Each row below holds a small network's activations on one input, seen along a few directions.
Each table varies a few parts of the input and shows all the possible inputs, shuffled.
Descriptions start from the smaller parts, as in this example, which fits no table here: values(3) and (point or ring(11) or (ring(5) and line(6))).
Shared parts are said once, and a part with two or three values counts as separate values.
In the rows, 128 means zero.

Other details of the inputs vary at random and push rows far along two fixed directions, the same in every table; ignore that.

A family of inputs:
r1: [113  77  92 124  98 163 138 164 140 105 148 106  39]
r2: [129 125 135 177 112  53  92 108 190  78 135 122  96]
r3: [128  91 125 177 130  82  94 132 178  80 112 132  79]
r4: [130 107 119 175 106  69  82 132 193  58 136 118  72]
r5: [132 162 145 124 130 144 131 118  77 169 156 102 169]
r6: [121 146 126  78 147 186 162 132  88 164 124 161 178]
r7: [114  93 122 165 114  96 121 123 181  93 124 153  96]
r8: [125 102 128 137 124 130 132 122 135 119 102 129 113]
r9: [127 103 113 157 114 105 117 122 179  74 122 129  59]
r10: [120  92 124 200  97  72  95 122 167  96 164  98  72]
r11: [132 150 154 144 147  79 100 116 134 132 124 134 171]
r12: [128 147 130 107 150 124 125 140 108 136 116 131 149]
r13: [111  82  99 108 118 171 147 160 118  91  93 120  72]
r14: [139  86 122 183 105  85  90 128 184  83 117 116  86]
r15: [134 145 139 104 137 148 149 112 101 163 109 130 166]
r16: [155 178 185 185 144  53  84  90 131 151 163 112 235]
r17: [119 155 126  88 136 152 147 137 101 155 134 150 180]
r18: [131 131 128  89 142 185 151 132  83 157 104 131 159]
r19: [112 137 126  81 155 161 160 141  84 142  99 140 135]
r20: [125 102 114 148 105 102 119 137 161  93 109 112  88]
r21: [122 126 118 123 136 111 129 142 136 110 110 125 103]
r22: [ 95  78  93 116 112 154 158 159 144  80 107 150  58]
r23: [141 105 121 176 112  84  83 125 191  71 137 124  77]
r24: [142 143 137 132 128 156 132 118  87 162 152 109 147]
r25: [130 167 150 146 125  65 110 104 154 148 149 144 198]
r26: [109 140 119  91 131 151 165 134 109 140 121 151 144]
r27: [139 148 140 118 142 138 116 116 122 133 131 139 153]
r28: [110 140 121  77 140 174 160 143  92 146 122 154 161]
r29: [130 109 125 156 116 128 126 121 123 137 160 112 102]
r30: [140 171 154 142 132  81 113  96 149 164 148 150 208]
r31: [124  77  91 124 109 159 146 152 145  90  96 117  49]
r32: [165 177 174 148 129  97  94  94 123 199 171 116 214]
r33: [117 155 126  69 159 165 169 137  76 155 102 136 148]
r34: [129  97 107 114 112 177 142 147 122 140 152 116  80]
r35: [168 172 189 198 147  54  79  80 140 158 165 118 236]
r36: [142 175 152 143 129  69  96 100 152 133 147 124 175]
r37: [136 117 115 150 116 106 109 124 173  90 130 126  82]
r38: [114 110  99  76 137 210 170 148  99 112 104 142  76]
r39: [124 135 108  57 125 226 170 164  64 171 134 110 116]
r40: [121 110 128 135 143 119 130 130 137 114 104 140 104]
r41: [136 100 127 210  87  67  83 130 183  84 148  94  69]
r42: [118 121 124 127 124 119 126 129 143  93 121 132  98]
r43: [148 168 170 157 132  89 104  86 115 201 186 123 212]
r44: [106  90  90 108 119 171 170 150 139  99 109 150  64]
r45: [139 108 109 126 111 182 143 149 106 129 132 106  77]
r46: [117 147 134  61 147 188 173 131  60 171  99 131 176]
r47: [122 147 133  90 135 150 157 124  92 155 106 125 161]
r48: [139 185 163 112 147 110 107 103 108 156 143 135 209]
r49: [129 158 130  85 145 167 150 128  97 171 135 155 191]
r50: [142 175 178 175 126  53  84  84 131 189 193 114 220]
r51: [114 107  96  79 148 192 178 157  98 120  88 138  73]
r52: [131 106 116 156 129  94 113 133 168  96 112 127  81]
r53: [118 126 103  48 137 222 177 163  59 148  96 122 133]
r54: [131 113 117 135 139 122 117 141 141 109 111 132 101]
Description of these inputs: values(2) and (point or ring(6) or (values(4) and ring(5))).
The inputs of r42 and r38 match in every part but the values(2) part. If r21 is changed in the same way as r42 into r38, which row does it become?
Answer: r52
The inputs of r53 and r14 match in every part but the values(2) part. If r20 is changed in the same way as r53 into r14, which row does it become?
Answer: r31
Change only the values(4) part in r8. List by row number the other rows that result.
Answer: r7, r38, r40
Change only the ring(5) part in r44. List by row number the other rows that result.
Answer: r6, r7, r30, r49
Change only the values(2) part in r12. List by row number the other rows that result.
Answer: r54

A family of inputs:
r55: [115 144 127  55 158 203 181 145  46 173 104 133 165]
r56: [133 108 122 167 117  81 100 124 198  73 117 137  87]
r57: [138 144 128 126 123 133 113 125 123 134 144 108 122]
r58: [113 178 143  81 141 128 161 108 106 178 146 164 205]
r59: [143 135 127 127 122 142 115 126 126 140 146 116 123]
r60: [130 160 154 138 139  73 108 109 133 139 113 132 186]
r61: [131 117 130 137 132 135 127 121 132 133 122 142 135]
r62: [114  95 109 136 120 139 136 156 124  88 113 112  60]
r63: [138 144 136  99 147 163 140 120 107 156 129 144 167]
r64: [152 172 163 165 132  63  77  96 149 135 158 121 185]
r65: [128 101 100  93 123 212 169 153  87 147 123 121  92]
r66: [119 156 143 141 116  90 119 109 140 155 175 143 182]
r67: [142 153 136 104 140 158 130 126 104 149 140 131 159]
r68: [126 164 112  47 160 209 166 145  61 159 116 137 153]
r69: [124  83 108 145 110 146 139 142 132 115 125 107  70]
r70: [123  87  93 124 123 158 135 160 153  76 114 135  36]
r71: [113  79 105 141 125 142 139 146 138  98 106 132  71]
r72: [139 125 129 134 126 144 123 125 130 131 137 132 132]
r73: [ 96  93  99 134 107 122 143 146 163  92 145 148  68]
r74: [121 122 105  82 126 193 159 156  82 129 122 103  81]
r75: [123 133 142 124 135 104 127 118 126 136 105 132 161]
r76: [119  98  89 116 122 143 137 156 155  67  97 133  47]
r77: [143 143 165 181 130  62  92  91 147 150 147 123 194]
r78: [123  99 100  91 129 216 173 155  86 133 112 136  92]
r79: [128  94 128 176 112  82 105 117 190  88 111 143  96]
r80: [145 168 168 169 133  52  81  98 144 134 151 115 185]
r81: [124 106 139 194 117  68  96 118 164 101 131 111 113]
r82: [142 159 166 154 129  87 112  98 114 173 149 105 193]
r83: [140 115 142 181 114  62  89 105 201  91 124 143 122]
r84: [116 115 107  88 126 191 164 155  77 133 116 102  83]
r85: [150 166 148 108 136 158 129 110  93 190 151 123 196]
r86: [133 123 137 180 123  50  84 122 178  84 130 121 108]
r87: [130 161 151  98 151 134 144 108  95 179 110 146 210]
r88: [123 117 122 151 122  79 106 132 172  80 107 125  97]
r89: [107  79  95 126 121 143 141 165 135  71  97 119  37]
r90: [122 170 140  95 120 142 145 123  96 197 174 133 196]
What is each input in this table made of?
Answer: line(4) and (point or ring(8))
The inputs of r83 and r72 match in every part but the line(4) part. If r75 is changed in the same way as r83 into r72, which row does it become?
Answer: r81
Start at r56 and move only the line(4) part, one step at a time. The first step leads to r70. Which rows follow, in order?
Answer: r67, r59
Change only the ring(8) part in r86. List by row number the other rows that result.
Answer: r55, r61, r63, r68, r70, r71, r89
Change only the line(4) part in r74. List by row number the other rows that result.
Answer: r80, r86, r88

A family of inputs:
r91: [132 113 136 171 115  95 104 127 142 117 140 103 121]
r92: [155 212 175 112 156  98  97  95 106 177 143 129 237]
r93: [159 137 149 183 120  77  76 113 144 126 152  82 121]
r94: [129 152 133  51 160 232 186 135  28 201  99 132 192]
r95: [143 148 144  98 146 198 160 122  36 204 130  96 170]
r96: [131  69 105 144 113 171 139 158 115 101 117  82  31]
r97: [103  73 118 179 114  60 114 123 203  70  98 157  81]
r98: [106 155 114  70 117 211 187 125  97 217 221 190 189]
r99: [110 159 129  91 149 113 146 125 134 129 105 168 166]
r100: [154 166 170 173 134  51  75  96 155 138 139 121 192]
r101: [107  44  77 118 118 187 164 166 138  67  73 136  18]
r102: [104  74  84  78 124 244 196 178  56 125 103 109  54]
r103: [120 130 101  87 127 177 141 160  94 109 133 108  80]
r104: [122 183 151 125 145  55 110 102 162 121 125 167 188]
r105: [138 198 165 137  92  90 116  76 142 232 237 147 251]
r106: [111 171 142  72 160 137 161 113 102 171 104 170 210]
r107: [118  99  97 107 128 149 137 155 149  62  94 139  50]
r108: [134 107 138 160 130  86 110 116 169 101 103 141 128]
r109: [135 111 138 167 121  97 103 122 156 112 116 122 124]
r110: [137 104 134 220  99  28  62 120 203  68 153  95  82]
r111: [151 120 133 194 110  63  65 121 174  83 151  82  70]
r112: [116  94  84  78 135 198 167 168 112  87  81 139  60]
What is each input in this table made of?
Answer: values(2) or (line(4) and line(5))
Change only the line(4) part in r108. List by row number the other rows that result.
Answer: r101, r107, r112
Change only the line(5) part in r110. List by row number the other rows that result.
Answer: r93, r99, r100, r112
List by row number the other inputs of the same sort as r98.
Answer: r105

A family of inputs:
r113: [129 182 128  34 177 199 169 144  66 146 109 148 169]
r114: [135  90 127 175 117  64  96 113 189  60  68 131  88]
r115: [ 90  84  75  93 105 192 175 172 111  95 148 141  42]
r116: [130 172 178 136 156  72 101 100 116 139 111 126 215]
r117: [145 114 123 155 142  94  93 121 191  59 107 140  95]
r118: [133  86 123 198  83 108 102 109 200 104 161 130  87]
r119: [174 180 161 134 132 127  87  97 126 180 159 117 190]
r120: [161 147 171 167 130 105 113  89 121 193 154 115 201]
r121: [114 155 120  63 146 207 180 145  56 173 156 160 171]
r122: [155 114 125 162  96 109  84 125 175 111 151 101  70]
r123: [101 113 130 168 114  54 106 133 174  60  94 114  87]
r124: [135 134 118 141 120  72 110 124 196  64 100 138  86]
r125: [111  91 120 196 109  69 106 136 161  89 149 108  74]
r126: [133  81 133 177 132  76  90 118 176  57  84 125  93]
r127: [125 176 152 121 130  59 120  96 165 165 127 178 227]
r128: [101  90  79  95 109 194 166 181  86 108 115  82  41]
r129: [135 179 122  52 163 210 155 149  50 162 141 131 155]
r130: [134 168 149 126 144  87 118  94 164 164 116 181 232]
r131: [162 186 159 139 155 110  85 102 121 155 159 128 197]
r132: [124 148 122  60 117 228 185 123  68 204 156 134 163]
r133: [107  81  85 100 130 205 162 183  76  88 105 105  42]
r134: [150 168 167 150 118  82 100 104 112 183 157  85 200]
r135: [133 176 165 152 137  80  98 112 100 163 152  99 202]
r136: [106  82 134 177 129  61 106 129 180  74 105 138  81]
r137: [132 129 118 163 116  85  87 135 166  82 159 109  75]
r138: [124 173 152 135 111  80 114  88 129 178 194 132 206]
r139: [ 93  76  74  95 111 196 184 173  92 116 126  99  36]
r140: [165 155 171 165 140 100  91  98 108 167 140 106 206]
r141: [119  58  90 117 125 220 173 165  97 112 107 120  37]
r142: [119 107 126 165 108  56 109 123 182  64  74 123  87]
r143: [121  72  88 108 133 211 156 175  82  90 100 108  45]
r144: [138 149 174 140 166  85 109  88 127 161 107 155 213]
r145: [141 160 161 158 120  79 115  89 122 193 171 100 201]
r146: [121 137 125 146 125  65 105 133 186  61 119 131  86]
r147: [144 196 152 119 131  97  97 105 114 173 173 108 183]
r148: [104  69  81  83 136 193 179 157 120  97  48 155  48]
r149: [137 139 131  79 132 211 183 132  54 209 135 109 162]
r150: [104 153 122  38 160 196 184 151  77 165 120 178 186]
r151: [117  82 127 201 119  74 103 134 163  84 143 118  71]
r152: [132  75  91 104 103 209 161 170  95 123 109  85  41]
r153: [114 153 118  48 117 215 186 127  62 199 164 133 164]
r154: [139  69  96 109 109 218 159 171  93 118 102  95  46]
r155: [117 144 119  48 167 213 181 141  87 168 106 184 192]
r156: [ 74  88  86  77 131 175 187 175 105  93  77 139  46]
r157: [126 173 165 133 140  55 120  88 139 166  99 153 212]
r158: [155 111 123 174 117 113  80 127 173  90 143 116  80]
r159: [162 194 154 111 158  98 110  90 144 144 105 153 210]
r160: [126 147 123  74 140 233 177 132  68 186 145 153 174]
r161: [156 188 159 119 124 106  95 104 119 181 172 107 183]
r162: [ 99 102 117 167 101  35 106 136 213  70 133 161  95]
r163: [130  76 127 211 120  82  99 126 168  86 138 123  75]
r164: [124  89 122 199 104  94 101 127 188  82 160 150  87]
The inputs of r131 and r163 match in every part but one. If r161 is changed in the same way as r131 into r163, which row does it become?
Answer: r145
What is each input in this table made of?
Answer: line(4) and (ring(5) or ring(8))
Which other rows agree with r130 in the line(4) part? List them by row number.
Answer: r115, r118, r121, r127, r132, r138, r150, r153, r155, r160, r162, r164
Change only the ring(5) part in r142. List by row number the other rows that result.
Answer: r114, r116, r123, r126
